Each row below holds a small network's activations on one input, seen along a few directions.
In each table, some parts of the input vary, and every possible input appears once, in random order.
A made-up example of a description, with smaller parts first: one of 6 places along a line, together with either a single point or one of 11 places around a ring or (one of 3 separate values, together with one of 5 places around a ring).
Shared parts are said once, and a part with two or three values counts as separate values.

Other details of the inputs shift rows strongly along two fixed directions, in all tables alike. That doesn't count.

Rows:
r1: [  6  21  -5   4   6   3  -9  30  -9 -21  -6  10  15  -2  -2]
r2: [ -3  14  11 -14  16  -4 -29   5   4 -14  -9  14  16 -16  -2]
r3: [  8 -20  -3   3 -10   5  14  -8  22  21  21 -17 -16  26  -3]
r4: [ -3  -8   4  -2  -5   3  -4 -10   6   5  -2  -8   3  -5   1]
r5: [  5 -15 -11   9 -12   7  22 -10  14  17  20 -18 -15  28   1]
r6: [  3  -1  -5 -11  14   6 -10   5   6   6  -8   5   4  -6   6]
r7: [ 15  15  -4   0   1   4  -7  44  -8 -19  -3   9  11   7  -7]
r8: [ 12   6 -12   7  -3  11   3  45 -15  -5 -11   3  11  -6  -3]
r9: [-16   2  -9   5   7   1   3 -35   8  13   5  -5  -2  -5  13]
r10: [  6  -4  10  -6   2 -15   8  29 -32  -5 -19  22 -10 -20 -10]
r11: [-29  13  10   1   6 -10 -13 -61  10  -8   4  -2   8 -12  11]
r12: [-24  19 -10   0  26   1 -13 -31  -2   5 -15  11  13 -33  21]
r13: [ 11  -8 -12  -2  -1   9   9  11   7  10   4  -7  -6  16   2]
r14: [  2  -8   9   4 -17  -1   3 -22  18  -3  21 -17  -8  28  -6]
r15: [ 15 -10  -8  12 -19  10  17  29  -4   5   8 -12  -3  17  -8]
r16: [  9   0   3 -11  15 -14   7  28 -26  -1 -17  27 -14 -14  -5]
r17: [-10   9  21  -7   8 -26  -5 -11 -22 -18 -10  24 -10 -16  -6]
r18: [ 15 -12  -6   8 -19  10  15  28  -2   4   6 -12  -3  18  -8]
r19: [ -8  15   6  -7   9  -3 -19 -12   3 -16  -6   6  12  -9   3]
r20: [-15  -6   3   2  -5   0  -1 -36   6   7   0 -11   2 -10   7]
r21: [  0 -21   6   6 -18   2  10 -18  16  16  17 -20  -9  14  -5]
Description of these inputs: one of 3 separate values, together with either a single point or one of 6 places along a line.
Question: Changing only the choice among 3 separate values turns r12 into r1. The same change can be made to r9. Which row results?
Answer: r7
Question: List by row number the other rows that have the choice among 3 separate values in common with r21.
Answer: r4, r8, r10, r15, r18, r20

Rows:
r22: [ 0  2 -6  8 -5  1 10 -5  3  1  8 -7 -5 13  0]
r23: [ 14  -1  -4   8  -9   5   9  41  -9  -1   2   2   0   6 -11]
r24: [  3   9   5  -9   8  -5 -12   5  -6 -12  -9  11   3  -6  -1]
r25: [ -3   9  -5  -1   3   8  -9   6  -5  -5 -12  -1  16 -12   6]
r26: [ 1  3 -6 -6 13  3 -9 10  3  4 -4  8  6 -9  5]
r27: [ 23  -6   3   1 -10   4   4  52  -6  -5   4   2  -1  13 -17]
r28: [ -3  -1   1  -3   9  -1  -8   9  -6   5  -9   8   3 -19   1]
r29: [ -5  13  -2  -2   9  -3  -6  -1 -10  -9 -12  10   4 -12   5]
r30: [-17   1   5   5  -4 -10   7 -38  -4   3   2  -3  -5  -8   5]
r31: [  6 -12  -4   0  -9  10   5   0   8   8   2 -13   0  10   1]
r32: [-20  -7   7  -2   2 -10   4 -47   1  10   0  -2  -8 -12   7]
r33: [  5  -9   3   6 -14  -1  12 -11  14   1  19 -13 -13  27  -6]
r34: [ 3  2 -7 10 -6  4  9  5  6  4 13 -7 -1 14 -1]
r35: [ -2   4   9  -8   5  -8  -9   4 -10  -9 -10  12   3 -13  -2]
r36: [ -5   5   0 -10  15  -3  -8 -11  -4  -1 -13  11   1 -16   8]
r37: [  2 -12  -3   5  -8   1  16 -17  13  12  16 -15 -16  22   0]
r38: [ -5  10   3  -6  11   0 -15   1   4  -5  -2   8  11  -9   1]
r39: [  3  -8   2   1 -12   5  -1  -5  10  -3   6 -13   2  10  -2]
Question: What do these inputs look like to the network?
Answer: one of 3 separate values, together with either a single point or one of 5 places around a ring
Question: A walk changes only the place on the ring of 5. It starts at r26 and steps to r37. List the rest of the walk in order.
Answer: r36, r32, r28

Rows:
r40: [-11  18   3   2  11  -3 -15  -9  -8 -12 -12  10  16 -27   7]
r41: [ 7  6 -9  3  4  9  0 20 -3 -1 -2  2  7  4  1]
r42: [11 -9 -3 -2 -8  1  5 28 -8  2  1  0  0  5 -7]
r43: [  9   3  -1 -10   2   2  -6  18  -1  -6  -2   3   1   5  -5]
r44: [  5  -4  17  -5  -1 -27  17  16 -32  -8  -5  26 -28  -4 -14]
r45: [  2 -10   0   3 -11   1   7 -17  15   4  15 -14 -12  23   0]
r46: [12 -6 -3 -1 -4  6  2 16 15  4 10 -5 -4 20 -6]
r47: [ 9 -3 -7 -4  2  3  4 19 -6  5 -7  4 -1 -2 -2]
r48: [ 11 -11   0   3 -13   3  11  16  -1   4   6  -6  -7   8  -7]
r49: [-12   4   0 -10  16  -2 -10  -6  -8   0 -19  11   8 -27   7]
r50: [-13  -2  -2  -3   9  -2  -5 -28   2   9  -7   1   1 -16  12]
r51: [ 8  8 -9  2  1  3  5 19 -8 -5 -3  1  5  2 -1]
r52: [-24   0  16   1  -2 -10  -9 -56  12   1  10  -6   1  -2   5]
r53: [-19   3   0   9  -3  -4   7 -41   4   0   7 -10   0  -4   8]
r54: [-11  13   8 -13  16  -3 -20  -9  -1 -11 -15  12  11 -21   6]
r55: [ 7 -3 -5 -5  6  7  0 13  0  9 -7  5  3 -4  3]
r56: [ 12  -5   6   2 -11   1   3  15   5  -4   7  -7  -6  19 -10]
r57: [ 14  -2   5  -3  -5   2  -5  26   0 -11   5  -1   0  11 -11]
r58: [  6   7 -10   4   5   7   0  21   4   0  -2   2   7   2   0]
r59: [ -8  11   2 -12  20   1 -23  -9   5  -2 -12  13  13 -17   7]
r60: [ -5 -16   4   9 -16  -3  15 -27   7  13  12 -18 -14  10  -1]
r61: [ 5  7 -2  8 -3  4  0 21 -9 -9 -4  0  5  0 -3]
r62: [ -5  -4   1  15 -20  -1  14 -16   4   1  19 -14  -5  19  -2]
r63: [ -4  -5  -7  15 -12   2  16 -27   9   6  17 -16  -7  17   5]
r64: [ -6   3  -4  -8  18   3 -12   0   2   8 -10   8   8 -22   8]
Question: What do these inputs look like to the network?
Answer: either a single point or (one of 3 separate values, together with one of 8 places along a line)
Question: A walk changes only the place on the line of 8. It starts at r64 and steps to r55. List the rest of the walk in order.
Answer: r50, r47, r49, r60, r48, r42
Question: Change only the choice among 3 separate values in r58. List by row number the other rows that result.
Answer: r46, r64

Rows:
r65: [-10  21  17  -7   9 -18 -17 -17  -5 -29  -1  16   5  -5  -2]
r66: [ -9  12  -4 -17  29   6 -27  -7   3   2 -22  13  18 -29  14]
r67: [  4  15  -3  -4  13  -3  -6  38 -28 -12 -21  25   9 -24  -2]
r68: [ -7  -4  -9  17 -14   7  15 -21  11   9  17 -19  -3  15   5]
r69: [-24   0   6   8   0 -13   8 -56  -2   5   4  -3 -11 -11   8]
r70: [ 21 -12 -12   7 -13  12  16  30  12  10  18 -14  -7  31  -8]
r71: [ 15 -12   6   6 -21  -3  15  23  -7  -3  10  -5  -9  18 -16]
r72: [-13  13  -3 -11  27   3 -26  -8   3   1 -17  14  17 -31  12]
r73: [ -9   4  -9   1   5   9  -4 -20   4   4  -3  -6   8  -6  12]
r74: [  5  18 -13  -3  17  11 -16  39 -11 -10 -21  15  22 -20   5]
r75: [-21  -5  11  -1   6 -15   3 -54   6  11   5   0 -15  -9   7]
r76: [14 -3 -8 -2  4 11 -1 25  8  7  3 -2  1 11 -1]
r77: [ 20 -15   0  -5  -7  -2  15  25  -4   6   4   0 -18  20 -10]
r78: [ 13  36   0 -14  20   4 -37  52  -5 -40 -18  23  31  -6  -4]
r79: [ 18  -9 -10   5  -8  12   9  29   9   9  13 -10  -4  23  -6]
r80: [ 14  15 -12 -21  29  12 -25  55  -5  -6 -26  23  21 -21   5]
r81: [-20   2  -6   6   2   3   1 -49  14   9   6 -13   3  -4  15]
r82: [ 20  -9  -4   5 -15  14   5  29  10   1  10 -15   1  25  -9]
r83: [ 13  -4 -14  13 -14  14  16  26   1   3  11 -13   1  23  -4]
r84: [ 19 -16   6   1 -21  -2  18  26  -2   0   9  -8 -17  27 -16]
r85: [ -7  -6   2   7  -9  -8  17 -24  -4   4   7  -5 -14   8   1]
r86: [ 10  12   7 -13  16  -5 -19  50 -25 -18 -27  29  14 -29  -7]
r87: [-18  12   4  -7  14   0 -27 -20   5  -5 -13   5  21 -31  11]
r88: [-15   7  12 -14  14 -10 -21 -23  -9  -6 -22  14   9 -32   7]
r89: [ 16 -10  -5   4 -13   0  21  22 -11   0   4  -2 -14  18  -8]
r90: [-20  -6  10  -4   6 -15   3 -53   6  11   3   0 -15  -9   8]
r91: [  4  11   2 -14  21  -8 -13  33 -20  -7 -22  28   6 -27  -1]
r92: [-25  -4  17   5  -7 -16   0 -56   1   3   5  -4  -5 -13   3]
r93: [-21   9   5  -1   8   2 -20 -33   8  -1  -6  -2  18 -22   9]
r94: [-13   4  -7   8   1   5   1 -31   9   6   4 -10   4  -2  11]
r95: [ 17 -13   7   3 -17  -2  13  24  -5  -2   7  -5 -12  21 -15]
r96: [-10  -2   3  -1  -3   4  -8 -28  16   4   4 -12   6  -1   7]
r97: [ -7 -11   1   3 -13   6   3 -35  20   9  14 -21  -2  13   4]
r98: [-13  -4   8   0   3 -13   5 -30  -2   8   5   4 -12  -7   2]
r99: [ -5  -9   1  14 -15  -8  21 -21  -3   6  14  -9 -17  11  -2]
r100: [  6  -9  -1  14 -19  -5  27   5  -9   2  14  -8 -16  19  -8]
r101: [ 20 -11  -6   9 -23  13  12  30  10   2  16 -19   0  29 -11]
r102: [ 19 -17   2   4 -14  -4  22  26  -3   8  14  -3 -22  27 -14]
Question: Changing only one part turns r80 into r90. The same change can be made to r101. Which row results?
Answer: r71
Question: What do these inputs look like to the network?
Answer: one of 2 separate values, together with either a single point or (one of 3 separate values, together with one of 6 places along a line)
Question: Change only the choice among 2 separate values in r74. List by row number the other rows that result.
Answer: r99
Question: Change only the choice among 3 separate values in r73. List by row number the other rows that result.
Answer: r66, r97
Question: Change only the choice among 2 separate values in r92. List by row number the other rows that result.
Answer: r93
